A small network was shown many inputs. Here are its activations along a few directions, one row for each input.
In each table, some parts of the input vary, and every possible input appears once, in random order.
A made-up example of a description, with smaller parts first: one of 4 places along a line, together with either a single point or (one of 2 separate values, together with one of 5 places around a ring) or one of 11 places around a ring.
Shared parts are said once, and a part with two or three values counts as separate values.
In the rows, zero is written as 128.

Other details of the inputs shift rows strongly along two fixed directions, in all tables alike. That doesn't count.

Rows:
x1: [ 99 117 139 114 127 137 112  95 111 113 131 126 140 117 124 130 126]
x2: [176 145  91 171 139 119 182 190 173 160 113 115  82 137 137  96 153]
x3: [122 122 122 128 146 132 125 120 131 130 125 121 128 124 126 107 128]
x4: [107 114 141 139 126 119 138 105 120 128 109 107 105 104 117 105 131]
x5: [114 115 130 136 139 118 128 107 123 129 108 110 107 104 112 102 124]
x6: [128 129 117 136 132 121 132 126 132 127 126 129 118 121 122 124 124]
x7: [103 112 137 131 135 128 133 105 119 131 108  98 109 104 118  95 135]
x8: [113 127 121 125 130 116 108 103 118 110 131 139 134 124 112 136 101]
x9: [105 127 136 127 113 118 119 100 114 110 131 138 128 121 117 145 116]
x10: [111 125 124 122 133 121 107 101 117 111 131 137 137 123 114 133 104]
x11: [109 122 126 119 136 125 106  99 117 112 131 135 139 122 116 130 107]
x12: [101 120 141 121 118 127 117  97 112 111 131 134 133 118 122 139 123]
x13: [184 149 119 149 123 124 168 197 153 161 115 116 110 147 147 119 150]
x14: [182 161 110  98 123 165 115 193 147 131 184 185 194 198 174 196 132]
x15: [103 124 139 124 115 123 118  98 113 110 131 137 131 119 120 142 119]
x16: [146 117 122 180 144 116 195 164 157 175  79  66  52 102 130  43 172]
x17: [160 162  97 116 116 164 134 176 155 117 185 186 174 186 171 188 149]
x18: [106 126 132 122 119 124 115  99 114 109 129 135 134 119 118 140 115]
x19: [136 130 147 122 111 116 119 133 118 132 120 123 132 127 122 142 119]
x20: [100 115 137 110 139 139 106  94 113 118 134 125 140 116 122 124 126]
x21: [177 136 132 172 124  98 186 188 150 174  81  83  65 117 128  79 151]
x22: [117 116 157 120 121  98 106 103 102 128 104 110 115 100  96 126  98]
x23: [137 128 142 120 124 112 117 129 113 132 116 121 127 121 115 137 108]
x24: [208 153  75 178 148 142 210 238 203 182 122 119  84 160 165  86 186]
x25: [110 116 134 138 130 120 134 106 120 126 107 106 108 104 115 104 128]
x26: [128 124 146 113 123 113  97 118 109 125 126 132 144 126 116 147  98]
x27: [153 153 137  85  97 162  99 165 130 115 195 193 204 188 171 217 137]
x28: [103 117 135 113 137 135 107  95 114 116 133 128 139 116 120 128 122]
x29: [104 122 134 120 122 128 114  98 113 110 129 132 136 118 120 137 119]
x30: [ 96 114 145 116 124 136 115  94 110 114 133 127 137 117 126 132 130]
x31: [ 96 107 137 126 147 121 111  85 111 126 110 101 119 100 106  93 115]
x32: [161 152  93 105 136 177 123 177 160 124 190 185 189 192 177 174 150]
Description of these inputs: one of 4 places along a line, together with either one of 2 separate values or one of 6 places along a line.
Question: The inputs of x7 and x16 match in every part but the place on the line of 4. If x19 is changed in the same way as x7 into x16, which row does it become?
Answer: x27
Question: Change only the choice among 2 separate values in x21. List by row number the other rows that result.
Answer: x27
Question: Change only the place on the line of 6 in x25. List by row number the other rows that result.
Answer: x1, x7, x17, x18, x29

Rows:
x33: [147 146 139 120 101 135 133 156 128 128 143 143 148 151 149 163 139]
x34: [189 155  90 156 134 128 170 202 168 155 128 135 113 160 152 122 146]
x35: [102 111 152 126 128  90  99  80  94 116  95 105 112  91  85 114  82]
x36: [ 90  94 158 163 138  88 153  80 105 143  54  50  50  56  86  43 125]
x37: [144 137 128 117 113 132 115 148 140 126 161 168 149 153 138 174 128]
x38: [151 142 129 107 121 136 113 151 128 127 150 153 160 153 141 165 124]
x39: [ 85 110 144 105 135 132  95  73 101 106 129 126 143 106 113 128 113]
x40: [ 88 125 122 102 133 145  91  79 107  91 155 155 165 131 127 155 112]
x41: [ 92 122 147 103 110 148 108  91 104 100 147 143 161 129 137 155 132]
x42: [123 147 117  90 116 148  86 114 115  88 176 188 195 163 140 204  99]
x43: [165 149  76 157 148 154 176 184 178 145 141 136 117 158 158 107 166]
x44: [192 139  79 194 161 129 215 217 199 189  96  84  57 137 150  41 183]
x45: [170 139  95 150 149 153 171 191 177 162 137 125 117 157 160  99 171]
x46: [ 88  91 153 158 142  90 143  77 107 142  57  52  56  55  81  46 121]
x47: [ 74 106 143 106 125 130  90  65 106  99 148 148 144 109 111 147 114]
x48: [103 112 171 129 114  89 116  88  88 126  88  91 101  86  94 113 101]
x49: [149 139 134 110 115 138 117 154 128 131 148 147 155 152 143 166 129]
x50: [151 140 128 111 123 138 111 154 132 130 152 155 161 158 141 162 121]
Question: Describe the family of inputs behind these rows.
Answer: one of 2 separate values, together with either a single point or one of 8 places along a line
Question: The inputs of x38 and x39 match in every part but the choice among 2 separate values. If x50 is changed in the same way as x38 into x39, which row does it become?
Answer: x45
Question: Change only the choice among 2 separate values in x46. List by row number the other rows that result.
Answer: x49
